A small network was trained on made-up records. Each row is its average activation on records with the value named, seen along a few directions.
Values that are neighbours, or in one group, have similar rows; names and order tell nothing.
In the rows, zero is written as 500.
Random noise pushes rows far along 9 fixed directions. That doesn't count. These rows show it; they differ only by the noise:
[522 424 503 342 448 421 582 432 423 512 561 670 475 471 319 423 184 446
 427 486 576 397 652 597]
[367 530 528 365 578 332 786 315 423 580 566 573 448 732 364 374 567 778
 318 607 421 247 495 411]
[559 497 599 344 487 420 494 425 518 397 456 530 496 636 391 404 639 664
 315 658 353 464 527 359]
[577 537 303 571 320 714 528 339 452 512 545 574 585 395 462 418 290 302
 555 715 471 466 577 707]
[301 500 435 656 690 739 366 611 452 267 584 591 490 299 540 510 308 307
 320 231 352 771 618 379]
[725 378 446 396 423 582 742 468 671 702 529 452 525 683 479 328 516 385
 688 680 723 546 388 722]
[456 552 403 652 386 511 512 318 329 656 462 485 589 490 468 297 263 544
 511 536 586 447 589 689]
[213 567 282 698 640 739 680 469 425 499 700 593 487 377 556 567 332 368
 471 396 391 497 493 539]
[419 573 501 500 491 528 504 473 426 497 611 447 562 556 444 517 533 542
 360 611 338 466 471 428]
[479 492 461 446 557 606 634 466 545 470 559 537 490 590 475 447 554 498
 418 578 404 529 461 463]
[439 557 518 661 470 489 319 437 448 419 335 486 532 439 550 439 559 699
 444 491 384 561 546 451]


Values of Y:
y5: [522 613 524 586 483 713 101 508 408 304 356 393 557 500 625 378 585 425
 382 487 320 740 556 316]
y10: [571 447 526 338 444 515 465 418 405 445 297 659 418 518 455 327 391 592
 520 510 536 458 574 616]
y8: [610 405 523 400 532 426 434 481 649 192 191 694 377 450 495 378 541 629
 400 412 468 611 718 404]
y6: [522 507 439 441 634 541 725 321 611 457 544 514 479 655 389 286 576 505
 290 523 494 456 550 333]
y3: [602 483 550 434 550 522 406 613 578 260 573 569 510 390 463 583 506 310
 348 487 421 628 623 368]
y14: [303 584 499 641 451 348 323 501 383 270 487 585 427 207 510 696 534 676
 462 487 338 306 652 301]
y13: [424 380 714 460 713 297 444 633 523 365 433 612 339 456 554 488 495 519
 460 142 631 598 612 361]
y9: [438 549 570 324 468 480 498 645 386 760 661 389 571 571 465 827 382 409
 458 352 460 439 284 534]
y2: [692 438 451 372 514 517 521 437 630 357 489 699 406 434 505 477 548 297
 622 587 609 378 573 518]
y1: [478 503 419 518 623 552 560 366 419 360 575 664 423 430 511 440 406 331
 452 480 509 410 678 453]
y12: [528 508 489 459 668 475 681 459 549 640 612 358 527 732 455 335 579 320
 462 492 613 517 428 439]
y4: [415 532 531 447 416 426 549 590 304 627 542 505 524 474 491 627 287 596
 471 416 527 417 494 619]
y7: [354 497 469 477 463 527 539 562 464 455 451 657 406 352 524 749 365 621
 521 340 326 477 492 543]
y11: [350 471 461 344 800 623 662 396 486 263 449 752 363 520 401 393 455 489
 206 321 363 533 629 267]
The values of Y form 3 separate groups.
List the group mates of y9, in the order listed.
Answer: y6, y12, y11
List the group mates of y14, in the order listed.
Answer: y8, y3, y4, y7

Values of H:
h6: [680 459 460 556 323 310 632 334 694 548 574 472 498 509 450 397 773 533
 765 928 640 240 477 566]
h10: [544 480 563 345 505 405 564 359 488 420 604 511 473 678 331 231 527 475
 286 673 500 390 638 357]
h1: [441 532 410 669 554 396 746 382 605 639 506 496 452 563 622 472 726 632
 700 564 637 298 427 563]
h9: [479 630 554 669 397 457 291 507 414 687 304 228 631 630 593 494 737 836
 493 614 394 585 316 471]
h8: [613 425 502 462 458 846 455 612 546 498 359 408 559 555 634 413 414 313
 561 399 522 870 427 659]
h5: [526 521 477 594 558 574 546 429 489 700 288 359 500 701 638 361 577 607
 565 396 592 622 359 572]
h11: [551 415 422 528 491 489 627 575 589 515 714 520 517 369 456 552 392 291
 641 529 670 480 524 607]
h7: [190 568 392 672 612 453 501 496 402 348 668 649 453 267 448 667 345 522
 384 350 312 399 607 378]
h3: [665 542 401 635 456 629 371 376 560 352 520 455 571 397 539 367 540 158
 547 642 541 531 635 486]
h12: [560 524 495 378 488 603 395 597 528 297 536 600 479 422 475 669 518 449
 387 582 287 569 508 391]
h2: [582 484 508 618 470 457 324 472 573 474 397 466 535 371 512 386 510 460
 604 455 662 541 586 535]
h4: [449 597 468 660 648 611 401 531 476 461 877 255 641 531 516 400 689  88
 383 636 498 542 493 294]
A value of H combines one of 4 hidden first parts with one of 3 second parts; all combinations occur once.
Changing only the second part turns h2 into h8. h7 has the same second part as h2; what does that change turn h7 into?
Answer: h6
Changing only the second part turns h10 into h12. h4 has the same second part as h10; what does that change turn h4 into?
Answer: h3

Values of D:
d11: [545 526 491 533 423 606 302 596 519 355 398 595 455 265 630 770 519 433
 621 428 397 494 526 519]
d7: [460 439 431 676 527 504 430 599 628 342 580 582 481 227 577 648 504 306
 647 436 536 528 581 500]
d8: [563 600 503 448 458 443 450 307 406 585 408 460 553 617 473 367 546 594
 415 597 505 379 518 485]
d1: [560 464 628 455 407 608 156 746 437 469 368 438 548 384 562 694 394 483
 521 331 401 786 417 539]
d9: [382 520 374 857 624 708 475 711 653 416 757 330 546 299 716 641 674 270
 666 423 499 728 399 433]
d4: [573 536 557 388 370 461 302 370 466 331 155 674 429 470 519 550 536 697
 479 570 341 390 567 526]
d2: [463 495 540 350 630 360 596 376 528 366 269 721 350 583 458 485 661 852
 345 454 358 357 542 332]
d12: [401 401 491 438 550 537 570 567 518 397 362 731 356 398 510 528 355 628
 531 358 462 563 564 521]
d10: [342 541 453 607 577 391 531 419 455 439 631 510 503 444 388 381 458 552
 337 520 511 388 650 363]
d5: [509 544 513 444 418 609 391 627 448 474 493 485 534 410 452 784 340 491
 427 430 301 629 406 523]
d6: [480 542 386 627 557 682 622 449 614 441 429 538 468 543 691 477 701 480
 595 566 421 561 442 509]
d3: [723 430 559 406 304 611 379 472 524 542 278 451 573 551 478 375 455 509
 561 583 515 685 451 669]
A value of D combines one of 4 hidden first parts with one of 3 second parts; all combinations occur once.
Changing only the second part turns d3 into d7. d12 has the same second part as d3; what does that change turn d12 into?
Answer: d9
Changing only the second part turns d11 into d4. d6 has the same second part as d11; what does that change turn d6 into?
Answer: d1
